A small network was shown many inputs. Here are its activations along a few directions, one row for each input.
Each table varies a few parts of the input and shows all the possible inputs, shuffled.
A made-up example of a description, with smaller parts first: line(6) and (point or line(11) or (values(3) and ring(8))).
Shared parts are said once, and a part with two or three values counts as separate values.
(in the rows, 128 means zero)

Other details of the inputs vary at random and push rows far along three fixed directions, the same in every table; ignore that.

A family of inputs:
R1: [124 119 146 146 155 129 126 148 136 184 126]
R2: [109 184 140 122 155 113  84 133 141 146 101]
R3: [134 154 144 131 141 157 123 123 141 180 145]
R4: [121 102 118 140  97 110 156 138 110  76 113]
R5: [175 138 175 124 127 121  77  67 114 117 130]
R6: [156 100 101 144 116 117 166 107 125 108 133]
R7: [ 97 123 124 108 155 145 109 164 121 163 136]
R8: [107 176  92 136 140 110 151 151 165 114  74]
R9: [116 170 119 105 142 146  98 142 144 159 149]
R10: [117 120 171 128 122 136  83  95  97 112 116]
R11: [105 160 136 113 171 133  90 131 139 148 104]
R12: [133 179  69 109 146 113 145 150 175 114 109]
R13: [113  75  92 147 108 147 220 215 135 163 136]
R14: [128 157 157 146 146 114 118 135 136 170 112]
R15: [152 145 155 102 129 126  55  72 114  95 133]
R16: [163 101 107 141 120 117 158 108 133 105 125]
R17: [123 177  92 127 120 130 160 157 171 125 123]
R18: [131 124 120 126 132  36 149  68 130  94  99]
R19: [141 127 184 146 137 119  90  78 103 129 109]
R20: [151 129 138 159 119  83 150 106 124  88  92]
R21: [121 162 140 127 133 162 121 131 152 163 143]
R22: [121 177 106 152 126  93 169 167 173 122  79]
R23: [106 180 145 128 157 118  92 128 142 141 103]
R24: [152  89 103 144 112 115 170 121 118 112 152]
R25: [ 98 101 118  98 140 128 152 128 125 202 195]
R26: [138  87  94 117  77 129 161 140 105  79 153]
R27: [102  53 130 145 136 170 167 181 111 196 162]
R28: [143  85 129 151 109 120 169 132 117 105 105]
R29: [129 160 102 166 152  95 174 142 170 142  77]
R30: [124 139 155 112 152 101  57  90  94 110 117]
R31: [116 140 141 126 126 164 130 149 138 169 168]
R32: [146 122 176 149 148  93  80  81 103 136 118]
R33: [140 100  95 112 102 137 143 121 123  72 133]
R34: [134 123 138 103 138 131  79  87  97 106 160]
R35: [133 125 147 106 124 148  73  78 102 105 149]
R36: [107 131 159 137 136 155 124 153 140 163 118]
R37: [121 150 131 108 127 163 111 151 145 160 150]
R38: [143  96 158 119 100 144 101 105  91 117 171]
R39: [129 151  94 132 117 149 180 168 178 134 121]
R40: [101 149 159 142 140 150 120 143 139 168 117]
R41: [157 119 171 130 122 132  97  79  99 126 156]
R42: [114 186 159 125 151 129  85 137 155 157  94]
R43: [165  92 102 138 112 112 162 120 127 107 136]
R44: [138 142 134 133 149 131 117 126 137 184 154]
R45: [111  43 125 104  95 179 126 140  68 124 210]
R46: [124 137 104 127 137  94 127 107 121  73  84]
R47: [136 125 139 126 133 167 136 140 137 176 151]
R48: [115 189  98 132 149 108 142 151 181 115  62]
R49: [104 168 154 126 142 130  92 145 135 163 116]
R50: [126 129 136 118 120 167 128 156 141 165 160]
R51: [116  87  98 126 119 105 151 137  96  76 124]
R52: [135  88 127 143  94 114 161 144 117  84 109]
R53: [135 122 158 112 113 153  80  82 101 109 151]
R54: [137 111  81 112 116 120 144 109 116  69 132]
R55: [ 84  78 134 122 117 186 146 189 112 172 154]
R56: [139 128 113 127 115  90 126 118 125  61  83]
R57: [120 126 102 164 141 105 188 165 152 151 112]
R58: [119  42 138 104  88 192 127 137  79 124 193]
R59: [134 135 143 153 112  95 140 116 129  82  95]
R60: [119 159 116  99 160 153  99 128 147 149 139]
R61: [163 116 115 135 102 109 154 115 119 102 135]
R62: [145 134  84 108 122  99 129 113 122  74 128]
Description of these inputs: values(2) and (point or (ring(5) and line(6))).
Question: The inputs of R34 and R51 match in every part but the values(2) part. If R26 is changed in the same way as R34 into R51, which row does it become?
Answer: R49
Question: The inputs of R39 and R36 match in every part but the values(2) part. If R38 is changed in the same way as R39 into R36, which row does it become?
Answer: R22
Question: Which other rows does R54 become when the values(2) part takes its other values? List them by row number.
Answer: R46
Question: A walk changes only the ring(5) part. It starts at R16 and steps to R6. List the rest of the walk in order.
Answer: R24, R44, R43
Question: Which other rows does R59 become when the line(6) part takes its other values? List them by row number.
Answer: R4, R20, R23, R51, R57
Question: Which other rows does R23 become when the values(2) part takes its other values? List them by row number.
Answer: R45
